A small network was shown many inputs. Here are its activations along a few directions, one row for each input.
Each table varies a few parts of the input and shows all the possible inputs, shuffled.
Descriptions start from the smaller parts, as in this example, which fits no table here: one of 5 places around a ring, together with either a single point or one of 11 places along a line or (one of 3 separate values, together with one of 4 places along a line).
Shared parts are said once, and a part with two or three values counts as separate values.

Other details of the inputs vary at random and push rows far along two fixed directions, the same in every table; ignore that.

Rows:
x1: [-20 -47 -27  -3 -49 -57  33  13  33 -43  -6  16]
x2: [  2 -20 -50 -52  15 -34  11  22  56 -32 -57   1]
x3: [  9  53  11 -16  45  31 -37 -11  -3  29  17 -20]
x4: [-12 -17 -35 -55  30 -28  15  36  34 -35 -73  13]
x5: [  2  14   9  33 -22  12 -30 -20 -23   7  39   3]
x6: [ 11 -29  41 -21  16  33  -9 -23   1   5   1 -19]
x7: [  0  33  11  10  18  32 -10  -5  -1  24  24 -17]
x8: [ -6  -4 -51 -90  48  -4   2  24  42  -5 -38  14]
x9: [ -2  15 -10  -5  12  34 -11   2   2  16  12   0]
x10: [ -6   9  13  32 -16  -4   1 -29 -23   4  12   2]
x11: [ -4   8   8  31 -20  -6  -9 -23 -12 -14   0  -1]
x12: [ 19  36   9  -4  51  22 -26   4 -15  34  -8 -13]
x13: [-16 -32   8  80 -77 -19  29 -20 -17 -34  17   4]
x14: [ -5  -8  21  64 -42  -1 -17  -3 -39  -1  44  15]
x15: [ 34   9  38 -63  51  35  -3  -4   2  14  -4   4]
x16: [ -1  18  18  16  13   5 -17   6 -17  11  18  -5]
x17: [ -1  14   4 -13  11  18  -5  12 -16  27  15   7]
x18: [ 13  20   7  31   7  27  -6 -14  -8  26  15 -19]
x19: [ -6 -54 -24   9 -52 -53  45  25  18 -33 -24  12]
x20: [ 10  -7  16  64 -43 -15   1 -32 -26  11  39  -1]
x21: [  0  37   3 -44  53  22   0  10  -7  29 -32 -10]
x22: [-22 -48 -21  -3 -48 -49  44  30  19 -40  -9  12]
Each input here is: either one of 2 separate values or (one of 4 places along a line, together with one of 5 separate values).
Q: Change only the choice among 5 separate values in x21. List by row number the other rows that result.
A: x4, x10, x11, x13

Rows:
x23: [-14  13 -39  -5  -1  -9   6   5  21  16  18  -4]
x24: [ 11  77  11   7  61  12 -29  -3 -24  39 -24 -16]
x25: [ -6 -24 -48 -39  19   6   1  19  54 -27 -50 -10]
x26: [-32   1 -59 -34  18  -6   9  25  47 -14 -55  -3]
x27: [-10  38 -13 -25  30   0 -25  35 -14   7  11  13]
x28: [ -4 -55  20  40 -86 -16   8 -24  -3 -47  53  27]
x29: [ 17  12  46  64 -23  14  12 -16 -69  48  69   6]
x30: [ 12  44  29 -39  44  37 -34  15 -36  51  13  13]
x31: [-22   5   7  82 -73  -9 -25 -24 -30   0  74  23]
x32: [ 11   3  -3 -53  26  -2  -1 -22  40 -19 -55 -21]
x33: [  9 -11  40  -7   7  11   8  -5 -18  24  31 -13]
x34: [  1 -55  13  45 -86 -17  34 -26   4 -26  49   5]
x35: [  3 -28 -12 -43  12  15  22   4  44 -27 -39  -9]
x36: [ 13  35   9  -3  33  48 -64 -23 -19  26  50  -7]
x37: [  5 -50 -32  29 -43 -46  11 -20  37 -57 -31   7]
x38: [ 11  60  19  49   9  27 -14  -1 -53  62  63 -12]
x39: [ 26  42  -4 -22  46  51 -37 -14  10  52  31 -24]
x40: [  5  -9   7  -1  -1 -39  22   0 -13 -13 -46   5]
x41: [  4 -46  27   7 -28 -46  26  -6  10 -45 -38   2]
x42: [ -1 -27  22 -46  11   0  -6  17   6  -8   3  21]
x43: [ -5 -46  35  29 -33   0  27   5 -10 -22  -5   1]
x44: [-17   5 -40 -17  26 -11  28  49  12 -18 -47   3]
x45: [-15  13 -32  15  -3 -35   2 -20  19 -19 -30  -5]
x46: [ -3   6  -1 -34  36  14  16  28 -15  17 -45  -3]
Q: What is each input in this table made of?
A: one of 4 places along a line, together with one of 6 places around a ring
Q: Changing only the place on the line of 4 turns x26 into x31. The same change can be made to x25. Which row results?
A: x36
Q: Change only the place on the line of 4 in x28. List by row number the other rows that result.
A: x32, x34, x35
Q: Change only the place on the line of 4 in x38. List by row number the other rows that result.
A: x24, x27, x44

Rows:
x47: [ -1 -22   6  74 -56 -16  34 -16 -15 -13  -4  -5]
x48: [-17  -9  12  41 -40 -12 -18   3 -16 -31  25  24]
x49: [-22 -36 -33 -35  -7 -33  13  46  16 -36 -42  34]
x50: [ 32 -31  34 -24  17  26  -4  -1   5  12  20 -10]
x51: [ -1   3 -13  21 -35 -10 -10 -29  -1   3  32   5]
x52: [ 10   5  49 -44  42  65 -19  -4 -17  20  14  -1]
x53: [ -3  -9  22  57 -37 -29  23  -5 -24 -13  -5 -14]
x54: [-17  24  -5 -42  38  18  -3  37  -3  11 -17  -4]
x55: [ 20  16 -22 -50  56   1 -27  30  31  -1 -19   0]
x56: [-11  42  14  15  21  33 -16 -29 -12  28  19 -21]
x57: [  2   4 -12   5  14  14 -11   6  17  15  17 -23]
x58: [  7 -17 -36 -12   5   1  24  31  23   3 -12  -4]
x59: [ 17  28  36  59  -2   0 -27 -32 -31  -1  15  -9]
x60: [-14 -19 -30   3 -29 -19   4 -13  14 -33 -14   7]
x61: [ -6 -12 -50 -76  15 -50  12  26  58 -39 -40  26]
x62: [ 17  12  40 -70  60  47  -8 -18   2  24 -16  -7]
x63: [  2 -19 -23 -28  22 -37  13  20  18 -20 -67   8]
x64: [-15  -4 -31 -26   3  15 -20  13  17 -17 -14   9]
x65: [  2  32  30  45  -9   4 -27 -30 -34   1  33   7]
x66: [-15 -32 -36 -35  -3 -50  27  26  17 -37 -51  28]
x67: [-19 -11 -37 -29 -12 -26  21   4  44 -13  -6   2]
x68: [ 5 34 -7 -5 12 19 10 -9 -7 42 20 -2]
x69: [-19  22   7  16   7  40 -22  -3 -10  17  26 -11]
x70: [ -6  20  -1  20   0  21  16 -14 -20  17   6  -4]
x71: [ -5 -23  -7  21 -45 -50  15  -1 -12  -7  16  30]
x72: [ 12  28 -11 -19  44  20 -29 -16  18  15 -39 -20]
x73: [ 15  25   6  -8  33  13  -7  26 -10  32  12 -22]
x74: [  9 -30 -15  49 -50 -14 -11  -4   3 -18  30  -2]
x75: [-12 -23  -2  49 -40 -22  18 -17  13 -26 -11 -16]
x76: [ 27  -8  52 -20  30  29  -2 -28  -7  11 -19 -22]
x77: [  5 -68  26  -1 -68 -32  36 -21  10 -30  27  22]
x78: [ 23  20   5  -6  41  11 -27  17 -19  38   7  -2]
x79: [ -6  31  34  43 -12   7   1 -14 -47  18  29 -10]
x80: [-17  -4  -3  32 -29  22  13  11 -18   2  14  10]
x81: [  0  30   1 -21  14  -8  10   8  -4  24  12  -3]
Q: What is each input in this table made of?
A: one of 5 separate values, together with either a single point or one of 6 places around a ring
Q: Changing only the choice among 5 separate values turns x57 into x56. The same change can be made to x74. Which row results?
A: x60
Q: Change only the choice among 5 separate values in x50. List by row number the other rows that result.
A: x52, x62, x76, x77
Q: Change only the choice among 5 separate values in x79. List by row number the other rows that result.
A: x53, x54, x73, x81
